Each row below holds a small network's activations on one input, seen along a few directions.
In each table, some parts of the input vary, and every possible input appears once, in random order.
A made-up example of a description, with smaller parts first: one of 3 separate values, together with either a single point or one of 9 places around a ring or (one of 6 places along a line, together with one of 8 places around a ring).
Shared parts are said once, and a part with two or three values counts as separate values.

Other details of the inputs shift rows strongly along two fixed directions, in all tables alike. That doesn't count.

A family of inputs:
R1: [-10   4  -6  -9   0  -7   5  -6  -3   0  -4  -4]
R2: [  4  13   5  10  -5   1 -12   6   1   4  -2   6]
R3: [18  2  5 10 -4  3 -7  9 -1 -2  2 -2]
R4: [  2  -3 -10  -8   2   2   5 -12  -6  -4  -2  -5]
R5: [ 4  9 10  6 -7  2 -6 10  0  7 -1  7]
R6: [ 1  5 11 10 -7 -5 -8  8 -1  3 -1 12]
R7: [ 4  0 -8 -6  3 -3  8 -9 -5 -9  2 -7]
R8: [ -2  -6  -9 -11   3   1   1  -9  -8  -5  -5  -3]
R9: [ -7   3  -3  -7  -4  -5   8 -10  -2   4   8  -2]
R10: [  4  -2 -11  -7   2  -1   7 -10  -4  -6   1  -4]
R11: [  4  11   4  10  -5   0 -13   7   0   5  -4   2]
R12: [ -3  -1  -3 -10  14  -8   7  -9   0   2  -3   1]
R13: [-38 -19 -10  35  11  24  -5  23  31 -13  21  -3]
R14: [ -8   3  -2 -12  -2  -4   9  -3  -4   4   1  -5]
R15: [-48 -23 -18  10  17  19  13  15  24 -14  20 -15]
R16: [ -8   5  -6  -5  -3  -6   6 -13  -2   0   3   0]
R17: [  3  -5  -7 -10   0   2   6  -9  -6   0   2  -7]
R18: [  0  -7  -6 -11   0   0   8  -7  -5  -4  -5  -2]
R19: [ 9  1 11  7  8 -3 -7 10  4  6 -6  9]
R20: [  2   5  10  10 -10  -3  -7   7   2   3  -3  10]
R21: [  1   0  -3 -12   8  -1   3 -15   4  -1   0  -2]
R22: [  5   7   9  11  -7  -3 -10   6  -1   7   6   7]
R23: [15  2  3 11 -3  0 -8  9  0 -7 -5  2]
R24: [10  1 13  7  8  0 -5  9  3  9 -2  7]
R25: [16  0  8  8 -5  3 -3 11 -1 -3 -2  1]
R26: [  1  -1   0 -11  12  -6   8  -9   0   7   5  -2]
R27: [  2   7   8  13  -7  -4 -10   7  -1   3 -10   0]
R28: [ -7   6  -4 -11  -2  -3   7  -7  -2   4   6  -3]
R29: [  2  -2   0 -14   6  -1   5 -12   4   3   4  -4]
R30: [ 13  -2   4   6  -3   9 -14   7  -4   3  -1   1]
R31: [-10   4  -2 -11  -2  -5   9  -5  -2   0  -1   1]
R32: [  3  -6  -7 -11  -1  -2  11  -5  -3  -6  -2  -1]
R33: [ -9   4  -5  -4  -1  -6   6 -10  -5   1  -2 -10]
R34: [18  0  3  9 -5  5 -8  8  1  1  1  2]
R35: [  3  -4 -11  -8   1  -3   8  -8  -3  -7  -2  -2]
R36: [  0  -3  -9 -10   3   3   1 -11  -9  -4  -2  -5]
R37: [  1  11   5   9  -5  -1 -11   8   2   2  -5   8]
R38: [15  0  6  8 -5  0 -5 12  0 -6 -5  3]
R39: [ 6  7 10 11 -8 -2 -9  8 -2  8 -2 -3]
R40: [  1  -4   2 -15   6   0   9  -9   3   1   1  -1]
R41: [ 12  -1   2  10  -3   5 -11   6  -1  -2  -9   5]
R42: [13 -3  6  7 -5  8 -7  9 -2  2 -5  3]
R43: [  6   8   7   7  -6   0 -11  10   0   9   0   0]
R44: [  5  -6  -6 -11  -1   0  12  -6  -4  -3   1  -3]
R45: [ -2  -8  -6 -13   1   1   4  -6  -7  -4  -5  -2]
R46: [-8  1 -1 -8 -5 -4 11 -8 -3  2  4  1]
R47: [ 3  5 12 11 -9 -4 -7 10 -2  4 -9  1]
R48: [ -1   1  -3  -8  14  -6   6 -11   0   4   1  -1]
R49: [  1   7   8  12  -6  -5 -11   5  -1   2  -2  11]
R50: [  0  -7  -4 -13   1   4   6  -6  -9  -1  -1  -4]
R51: [ -1  -4   1 -15   6  -3   7  -9   4  -2  -3   1]
R52: [-9  1  1 -8 -2 -6 10 -7 -5  2  6  2]
R53: [-29 -24  -8  27  22  28  -7  22  36 -14  17  -5]
R54: [ -9   5  -5  -5   0  -7   5 -12  -5   0   6   1]
R55: [ 4  5 12 10 -9 -1 -6 10 -3  7 -5 -1]
Description of these inputs: one of 5 places around a ring, together with either one of 2 separate values or one of 4 places along a line or one of 5 places along a line.
Changing only the place on the ring of 5 turns R49 into R54. The same change can be made to R37. Which row results? -> R2
Changing only the place on the ring of 5 turns R41 into R42. The same change can be made to R23. Which row results? -> R25
A walk changes only the place on the line of 5. It starts at R52 and steps to R46. List the rest of the walk in order. -> R5, R14, R55
Which other rows does R12 become when the choice among 2 separate values takes its other values? List them by row number. -> R53
Which other rows does R16 become when the place on the ring of 5 takes its other values? List them by row number. -> R9, R13, R20, R46
Which other rows does R45 become when the place on the line of 4 takes its other values? List them by row number. -> R18, R32, R38

A family of inputs:
R56: [-15   6  -7  -9  -5  -8  10  -6  -5  -1   2  -6]
R57: [-11   4  -8  -7  -2  -6   9 -11  -4  -1   2  -8]
R58: [-11   3   0 -13   0  -7  15  -4  -2   4   6  -5]
R59: [  3  -4  -6 -14  13  -2  10 -10   2  -1   3  -5]
R60: [ -2  -5  -4 -15   7  -2  11 -10   2  -1   0   0]
R61: [ -2  -7  -4 -16   8   0   9  -9  -2   1  -1  -4]
R62: [-16   4  -8 -10  -6  -5   7  -7  -7   0   1  -5]
R63: [ -9   0  -7  -9   1  -6   8 -10  -3  -5  -3  -7]
R64: [ 17  16  14  21 -16  -2 -23  11  -1   7  -8  13]
R65: [ 30   7  16  13   0   5 -24  12   0  10  -8  11]
R66: [  2  -6  -6 -13  12  -2  10 -11  -1  -2   4  -1]
R67: [ 10 -14 -15 -12 -12   8  14  -4 -14 -14   1 -16]
R68: [-11   2  -9  -5  -3  -7   9 -11  -6  -2   3  -4]
R69: [ 24  10  13  18  -8   1 -22  14  -1   3 -17  10]
R70: [ 22   9  22  15  -6  -2 -18  16   2  10  -9   9]
R71: [ 27  10  10  17  -5   4 -28  10  -3   3 -13  11]
R72: [ 23  10  13  17  -9   1 -23  12   0   2 -15  15]
R73: [ -8   1  -2 -11   1  -5  12 -11   0   4   8  -2]
R74: [-12   2  -9  -8  -3  -4   6 -12  -7   0   2  -7]
R75: [-8 -1 -2 -9  2 -6 13 -9 -3  4  7 -3]
R76: [ 42  -4  14  11 -20  12 -12  20 -11   1  -6   1]
R77: [ -9  -2  -7  -8   0  -7   8 -11  -5  -6  -2  -3]
R78: [ 21   8  22  14  -7   1 -21  15   0  12  -9  10]
R79: [ -1  -5  -4 -15   9  -3  12  -8   1   0  -1  -5]
R80: [-47 -43 -12  56  32  49  -7  50  52 -20  34  -9]
R81: [-12   3   0 -13  -2  -6  14  -6   0   3   7   0]
R82: [-13   2  -1 -14  -1  -4  12  -5  -4   6   6  -4]
R83: [ 23   8  12  16  -8   3 -25  13  -4   4 -17  12]
R84: [ 18  11  15  18 -12   0 -26  13  -4   6 -14  10]
R85: [ -6  -5  -1 -12   5  -6  12  -9  -2   0   3  -2]
R86: [-46 -37 -20  58  30  51 -15  43  53 -27  33  -9]
R87: [ 28  10  11  19  -5   0 -25  10  -3   1 -12  14]
R88: [-15   4  -8  -8  -6  -9  11  -6  -7  -2   3  -2]
R89: [ -7   1  -2 -10   3  -6  13  -9  -1   5   6  -7]
R90: [  0  -1 -12 -10   8  -2   6 -13  -2  -7  -1  -6]
R91: [ 16  13  22  16 -13  -4 -15  19  -3  12  -4  14]
R92: [-16   5  -7  -9  -7  -7   9  -8  -3  -2   3  -1]
R93: [ -5  -4 -10 -10   4  -4   8 -10  -5  -7  -5  -1]
R94: [ -7  -3   0 -13   4  -5  11 -10   2   0   3  -1]
R95: [ -9   0  -2 -11   2  -3  10 -10  -4   6   6  -6]
R96: [-10  -1  -7 -10   0  -5   7 -12  -1  -6  -1  -2]
R97: [  2  -4  -6 -15  11  -1   9 -13   3  -2   4   0]
Changing only one part turns R69 into R79. The same change can be made to R56. Which row results? -> R58
Changing only one part turns R80 into R93. The same change can be made to R76. Which row results? -> R67
What is each input in this table made of? -> one of 2 separate values, together with either a single point or (one of 4 separate values, together with one of 5 places along a line)
Which other rows does R75 become when the choice among 2 separate values takes its other values? List them by row number. -> R68
Which other rows does R87 become when the choice among 4 separate values takes its other values? List them by row number. -> R71, R86, R90

A family of inputs:
R98: [ 3  4  3  5 -6 -1 -7  6 -4  3 -2  0]
R99: [ 6  5  4  5 -7  0 -3  6 -4  3 -2  2]
R100: [ 3  5  6  5  0 -2 -8  2  4  3 -3  7]
R101: [ 2  5  3  7 -6 -1 -7  2 -2  1 -4  2]
R102: [ 16  -4   2   2   4   7 -10   1   0   2  -6   6]
R103: [ 5  1  4  6 -7 -1 -5  6 -5  4 -2  1]
R104: [-12   0 -14 -25   0 -12  17 -23 -12  -3   0  -9]
R105: [ 7  2  9  5 -1 -2 -6  6 -1  8 -2  4]
R106: [ -2  -9 -15 -26   4  -4  20 -20 -10 -10  -2 -12]
R107: [ 5  6  9  6  0 -1 -6  3  1  6 -2  2]
R108: [ 4  7  1  6 -6 -3 -6  4 -2 -1 -5  6]
R109: [-25 -26 -16  32  17  30   0  22  28 -18  29 -13]
R110: [  5   3   6   3 -10   1  -4   6  -1   2   0   3]
R111: [ 3  6  2  6 -8 -1 -8  2  0  0 -4  5]
R112: [ 4  7  5  6  1 -4 -7  4  2  2 -4  9]
R113: [ 7  2 10  3 -3 -3 -5  6 -1  5 -1  7]
R114: [-12   1 -12 -24   0 -10  20 -22 -11  -1   1 -11]
R115: [ 4  6  7  4 -1 -1 -9  2  3  5 -2  4]
R116: [ -6   1  -5 -31   0 -12  20 -23  -8   2   2  -4]
R117: [ 4  4  7  4  1 -2 -8  5  0  6 -1  2]
R118: [ 3  7  3  5 -8  0 -9  2 -1  2 -3  2]
R119: [-35 -24 -10  30  10  28   2  26  27 -15  23  -9]
R120: [-28 -32 -13  27  24  31   2  27  36 -18  18 -12]
R121: [-11  -2 -12 -23  -1  -9  23 -21 -11  -1   1 -10]
R122: [ 2  5  7  8  1 -3 -7  2  3  2 -5  8]
R123: [-12   1 -13 -26  -1  -9  19 -22  -9  -1   2 -11]
R124: [ 6  4  5  4 -9  0 -2  8 -3  1 -1  4]
R125: [-11   1 -14 -25  -1 -15  17 -24 -13  -3  -3  -5]
R126: [  3   4   7   5   1  -3 -10   4   0   4  -3   5]
R127: [ 7  5  8  5  0  0 -4  6  0  6 -1  5]
R128: [-11   4 -14 -25   0 -11  19 -22 -12  -3   0  -8]
R129: [ 7  4  9  4 -2  0 -5  4  2  8 -1  4]
R130: [ -4 -10 -17 -26   7   0  17 -24 -13 -11   1 -10]
R131: [17 -3  1  2 -3  7 -8  3 -6 -5 -6  2]
R132: [-10  -1 -12 -26  -3  -8  21 -21 -10   0   2 -10]
R133: [ 7  3 11  4 -3 -2 -4  4  1  5 -1  6]
R134: [ 2  5  2  8 -7 -3 -6  1 -1 -1 -6  5]
R135: [18  2  3  5  2  0 -6  0  2  3  2  4]
R136: [-47 -39 -33  -3  32  25  27   0  28 -22  25 -23]
R137: [ 4  7  3  5 -6  0 -5  6 -3  2 -2  1]
R138: [ 5  1  5  4 -9 -2 -4  7 -4  1 -1  3]
R139: [ 3  4  6  6  1 -5 -8  3  1  2 -4  8]
R140: [ 6  3 10  6 -1 -1 -4  4  0  7 -2  4]
R141: [14 -6  1  2  5  8 -7  5  3  0 -5  4]
R142: [ 5  6  8  3 -1  0 -8  4  3  7 -1  2]
R143: [ 5  7  7  4  1 -1 -6  6  1  5 -1  3]
R144: [ 4  7  6  5  2 -2 -8  4  2  3 -2  5]
R145: [18 -1  4  3 -4  1 -5  6 -3 -5 -9 -2]
R146: [ 3  5  8  7  1 -2 -8  2  2  4 -3  4]
R147: [ 7  5  9  3 -2 -1 -3  7  1  4  0  7]
What is each input in this table made of? -> one of 2 separate values, together with either a single point or one of 4 places along a line or (one of 4 separate values, together with one of 5 places along a line)
Changing only the choice among 2 separate values turns R112 into R108. The same change can be made to R102. Which row results? -> R130
Which other rows does R131 become when the place on the line of 4 takes its other values? List them by row number. -> R106, R130, R145
